Each row below holds a small network's activations on one input, seen along a few directions.
Each table varies a few parts of the input and shows all the possible inputs, shuffled.
A made-up example of a description, with smaller parts first: one of 4 places along a line, together with either a single point or one of 11 places around a ring or (one of 3 separate values, together with one of 5 places around a ring).
Shared parts are said once, and a part with two or three values counts as separate values.

Table:
R1: [ -1 -14   3   0  -5  -4  10   8  -6   5   3  25  -8  24  -1  -3   1   3
 -13]
R2: [-20  -6 -11  16 -10 -20  22 -40  -3 -17  17   0 -19  50 -10   2  24   3
 -36]
R3: [ 16   1  11 -13   1   4   2  24   4  10  -8   9   7 -13  -2  -3 -18   0
  12]
R4: [-17  -4 -10  17 -14 -23  21 -37  -3 -16  15  -3 -18  54  -7   2  26   2
 -37]
R5: [ 17   4  10 -14  -1   4   1  28   1   9  -9  10   9 -12   1  -4 -15  -1
  10]
R6: [ -3 -16   5   0  -2  -4  11   5  -3   7   4  25 -10  23  -6  -2  -2   4
 -12]
R7: [ 12   6   6  -8   4   6 -10  17   6   6 -11  -7  11 -27   0  -2 -10   0
  19]
R8: [  7  -5  11 -13  -6   3   9  23  -4   9  -3  24   1   4   0  -3 -16   1
  -2]
R9: [ 11   7   4 -11   6   9 -10  18   1   3  -9  -6  11 -27   3  -3  -9  -1
  18]
R10: [ -5  20 -12  11  10  10 -26 -23   9  -4  -3 -43  11 -42   9   9  10  -7
  24]
R11: [ -4  20 -13  10   8  10 -27 -19   5  -6  -4 -44  13 -41  12   9  13  -8
  23]
R12: [  6  11  -4   1   8   9 -20   1   8   2 -10 -25  13 -36   5   2  -3  -1
  24]
R13: [ -3 -15   3  -3   1  -1  11   5  -7   4   6  28 -10  21  -4  -4  -1   3
 -14]
R14: [  6  11  -6  -1  11  11 -21   2   3  -2  -8 -24  13 -36   7   1  -2  -1
  22]
R15: [-16 -15  -1  13  -6 -12  14 -15  -2  -3  11  15 -17  39  -7   1   9   3
 -24]
R16: [  8  12  -5   1   6   8 -21   5   4   0 -10 -26  14 -34   8   1   0  -2
  23]
R17: [ 16   2   9 -16   4   7   2  25   0   7  -5  11   8 -14   0  -4 -17  -2
  10]
R18: [  6  -7  13 -13  -4   3  10  20  -1  10  -2  23  -1   3  -4  -2 -20   3
  -1]
R19: [-19  -5  -8  18 -11 -24  22 -40   0 -14  16  -4 -19  52 -12   3  23   3
 -36]
R20: [ -5  20 -14   9  12  13 -27 -22   4  -8  -3 -41  11 -43  11   8  11  -7
  22]
R21: [  6  -6  10 -16  -1   6  10  20  -5   7   1  26  -1   2  -2  -4 -19   1
  -2]
R22: [-14 -14  -4  12  -8 -12  14 -13  -5  -5  10  16 -16  41  -2   0  12   2
 -25]
R23: [ 13   8   5  -9   1   6 -11  21   2   5 -12  -7  13 -25   4  -3  -7  -1
  18]
R24: [-16 -15  -4  11  -3  -8  14 -15  -6  -6  12  18 -17  38  -5   0  10   3
 -25]
The inputs of R8 and R16 match in every part but one. If R21 is changed in the same way as R8 into R16, which row does it become? -> R14
What do these inputs look like to the network? -> one of 3 separate values, together with one of 8 places along a line
Which other rows does R10 become when the place on the line of 8 takes its other values? List them by row number. -> R3, R6, R7, R12, R15, R18, R19
Which other rows does R7 become when the choice among 3 separate values takes its other values? List them by row number. -> R9, R23
Which other rows does R4 become when the choice among 3 separate values takes its other values? List them by row number. -> R2, R19
